These are the activations of a small neural network, seen along a few directions. Each row is one input.
In each table, some parts of the input vary, and every possible input appears once, in random order.
Descriptions start from the smaller parts, as in this example, which fits no table here: one of 6 places along a line, together with either a single point or (one of 2 separate values, together with one of 5 places around a ring) or one of 11 places along a line.
Shared parts are said once, and a part with two or three values counts as separate values.
In the rows, zero is written as 128.

Other details of the inputs shift rows strongly along two fixed directions, in all tables alike. That doesn't count.

Table:
R1: [146 135 118 196 108  63  80  69 162  62  76 146  81 170  93]
R2: [ 94 138 127  80 150 133 140 153 165 154 155  56 146  88 135]
R3: [118 130 166  67 145 159 140 148 120 139 207 121 118 101 162]
R4: [115 133 106 161  96 107  95 147 150 129  67 115 124 141  87]
R5: [117 139 101 142 139 113 140 115 124 166 118  87 142 109 126]
R6: [155 164 121 107 141 157 135 168  97  94 158 178 109 132 156]
R7: [114 113 129 161  83 112 102 141 111  93  90 170 114 158 110]
R8: [152 136 129 148 115 129 141 120  61  97 155 198 104 149 154]
R9: [ 99  99 133 125 126 123 139 122 120 172 134  93 150 104 128]
R10: [103 125 104 131 137 118 133 133 145 180 105  67 153 100 114]
R11: [127 141 154  96 125 150 120 151 100  88 173 173  95 138 165]
R12: [177 141 144 114 139 164 129 139 115  84 144 201 115 153 143]
R13: [184 144 136 126 151 152 150 107  97 107 158 187 117 145 155]
R14: [150 127 149  70 179 173 166 134 130 128 184 136 154 107 166]
R15: [119 101 140 117 137 131 127 116 177 163 106  83 163 114  99]
R16: [113 111 152  76 153 143 143 126 184 147 152  71 158 101 126]
R17: [112 129 113 132 114 118 116 150 155 155 104  89 141 115  97]
R18: [107 134 114 106 145 133 141 152 143 154 135  84 151  99 129]
R19: [127 106 118 163 115 112 114 105 150 126  58 127 145 151  98]
R20: [171 159 109 136 121 146 133 160  88  97 146 189 104 144 138]
R21: [110 115 139 144 104 124 103 133 119 132 109 139 119 139 118]
R22: [111 140 119 121 108 118 114 158 158 107 117 107 120 130 109]
R23: [107 104 138 124 126 128 132 123 117 177 139  99 141 106 127]
R24: [166 142 155  91 136 160 130 144 139  76 164 179 109 146 143]
R25: [ 94 108 133 125 146 119 146  96 117 198 145  70 151  94 143]
R26: [132 147 152  96 178 119 141  91 112 139 234 102  92  87 178]
R27: [161 156  95 169 108 117 132 134  86  89 119 184 105 156 128]
R28: [125 104 127 122 150 132 147 107 150 151 111  99 166 118 123]
R29: [111 132 158  71 147 154 143 149 114 116 196 130 119 109 172]
R30: [ 87 104 139 112 132 127 131 131 129 160 133  92 150 105 134]
R31: [149 171 126 107 123 146 118 173 113  62 149 182  89 148 150]
R32: [139 149 128  77 162 164 160 165 118 141 194 119 140  93 157]
R33: [177 130 130 129 134 151 145 129 104  82 136 199 126 154 141]
R34: [142 132 149 114 120 152 125 150  88 108 165 183 107 136 150]
R35: [111 104 137 114 146 132 130 114 173 161 103  81 166 113 112]
R36: [122 116 122 180  92 100 112 102 100 132  97 146 113 150 110]
R37: [108 138 125 111 116 122 113 154 168 136 125  84 127 115 106]
R38: [137 131 133 148  99 120  94 129 155  57  74 175 106 178 107]
R39: [151 134 142 122 130 153 133 138  71 120 169 186 104 135 162]
R40: [151 149  93 188  90 101 110 127 104 100  85 169 103 164 103]
R41: [126 127 138 105 161 144 168 111  81 158 193 124 136 101 177]
R42: [173 168 108 145 129 137 138 136  78 103 149 186  97 145 147]
R43: [100 109 137 128 140 120 141  97 120 202 145  73 144  96 134]
R44: [105  92 123 157 103 102 107 114 187 136  48  92 161 139  73]
R45: [112 114 117 186  68  86  73 120 178  50  13 156 113 194  71]
R46: [108 109 128 173  77  92  73 115 194  96  25 119 121 173  63]
R47: [130 138 104 148 118 120 118 141 129 146  99 117 128 127 109]
R48: [140 108 137 114 149 141 145 113 149 162 130 103 158 113 121]
R49: [ 91 116 155 101 122 130 112 134 149 154 144  89 123 111 130]
R50: [ 84 103 144 105 140 132 128 126 136 184 138  74 153  95 135]
R51: [117 137 100 134 146 115 153 118 123 166 132  83 148 103 132]
R52: [127 137  94 157 114 113 125 143 117 117  90 135 129 139 115]
R53: [ 79 106 153  87 131 128 130 134 155 163 159  65 143  93 131]
R54: [118 105 104 208  91  78  98  77 154 120  16 125 138 170  75]
R55: [119 129 107 122 137 128 146 143 135 166 133  85 151 100 122]
R56: [ 85  95 127 131 129 115 135 116 129 182 115  74 157 103 125]
R57: [180 136 139 117 147 161 142 126 107 104 149 188 121 144 149]
R58: [ 91 100 126 146 116 112 118 114 124 170  99  94 142 119 119]
R59: [182 138 128 138 139 143 153 108  93  86 147 199 121 155 148]
R60: [177 134 129 150 127 134 138 104 107  99 126 186 118 158 130]
R61: [139 117 118 153 135 115 142  91 130 125 100 133 146 142 123]
R62: [152 169 134  97 131 154 123 171 118  85 168 166  92 135 149]
R63: [141 166 112 141 148  92 115 105 142 110 164 104  86 111 134]
Each input here is: one of 3 separate values, together with either a single point or (one of 4 places along a line, together with one of 5 places around a ring).
Changing only the choice among 3 separate values turns R20 into R23. The same change can be made to R4. Which row results?
Answer: R21
Changing only the choice among 3 separate values turns R52 into R56. The same change can be made to R27. Which row results?
Answer: R8
Which other rows does R62 become when the place on the line of 4 takes its other values? List them by row number.
Answer: R4, R42, R47
A walk changes only the place on the ring of 5. It starts at R60 and steps to R13. List the rest of the walk in order.
Answer: R54, R61, R59
Which other rows does R15 become when the choice among 3 separate values takes its other values? List them by row number.
Answer: R17, R34

Table:
R64: [178 139 122 181  91 123  99 122 108  52  78 229  94 195 108]
R65: [116 138 160  41 153 177 141 185 145 123 196 115 134  97 160]
R66: [142 124 131 104 166 145 157 109 149 167 149  93 160 103 133]
R67: [ 99 120 118 145 127  98 124 105 133 155 119  83 130 113 122]
R68: [127 103 133 159 111 112 113  98 143 127  84 132 135 149 102]
R69: [100 112 105 168  98 101 112 126 141 156  62  96 145 133  90]
R70: [111 126 142  97 158 131 148 114 125 182 186  73 136  84 151]
R71: [187 179 118 124 141 150 142 148  68  73 186 212  82 144 170]
R72: [144 169 144  78 132 154 117 180 133  60 181 168  86 134 153]
R73: [130 143 124  92 176 139 164 122 119 168 197  84 139  81 162]
R74: [161 141 146 109 131 167 145 150  53  94 188 218 101 143 177]
R75: [143 135 140 127  98 134  90 157 170  41  86 180 104 176 104]
R76: [113 115 139  97 148 149 147 137 121 193 162  87 151  88 139]
R77: [ 89 103 125 140 119 114 130 117 122 163 106  95 150 118 123]
R78: [115 101 131 137 138 115 135  92 151 151 102  97 155 124 117]
R79: [111 117 106 163 104 107 122 127 121 130  80 126 138 141 108]
R80: [119 106 109 168 117  96 120  95 167 136  56  97 155 139  87]
R81: [120 132 110 174  96  93  98 119 135 130  85 121 108 142  96]
Describe the family of inputs behind these rows.
Answer: one of 3 separate values, together with either a single point or one of 5 places around a ring
Changing only the choice among 3 separate values turns R80 into R79. The same change can be made to R64. Which row results?
Answer: R76
Which other rows does R78 become when the choice among 3 separate values takes its other values? List them by row number.
Answer: R67, R77
Which other rows does R69 become when the choice among 3 separate values takes its other values? List them by row number.
Answer: R66, R71

Table:
R82: [136 157 157  81 136 166 137 171  53  86 229 200  78 125 198]
R83: [130 111 138  80 162 161 156 137 176 158 132  86 181 103 125]
R84: [ 94 124 125 102 128 135 130 160 145 175 134  71 149  95 120]
R85: [134 122 109 141 178 112 175  63 110 220 161  60 162  80 143]
R86: [105  81 132 152 148 110 157  59 109 224 126  69 171  96 130]
R87: [138 111  87 214  99  96 131  92  79 152  55 154 142 154 104]
R88: [176 154 143  71 159 192 158 173 104  95 190 190 126 128 170]
R89: [105 138 126 109 141 113 125 128 165 161 149  56 129  93 120]
R90: [ 80 133  95 181  56  87  79 169 117 112  52 128 106 153  87]
R91: [186 134 166  91 145 177 142 133 113  46 166 230 112 165 164]
R92: [154 146 160  87 134 166 132 157  82  78 202 204  89 138 175]
R93: [158 134 108 190  90  92  86 109 177  38  29 178 108 197  74]
R94: [ 84 144 112 128 122  95 112 138 142 156 139  60 112  97 122]
R95: [ 94  90 158  98 141 132 125 110 185 172 120  63 162 105 113]
R96: [146 140 106 193  80  87  75 120 164  49  36 173  94 191  75]
Describe the family of inputs behind these rows.
Answer: one of 3 separate values, together with either a single point or one of 4 places along a line
Changing only the choice among 3 separate values turns R92 into R89. The same change can be made to R95. Which row results?
Answer: R96
List by row number the other rows that have the choice among 3 separate values in common with R84.
Answer: R83, R87, R88, R90
Which other rows does R82 become when the choice among 3 separate values takes its other values? List them by row number.
Answer: R90, R94
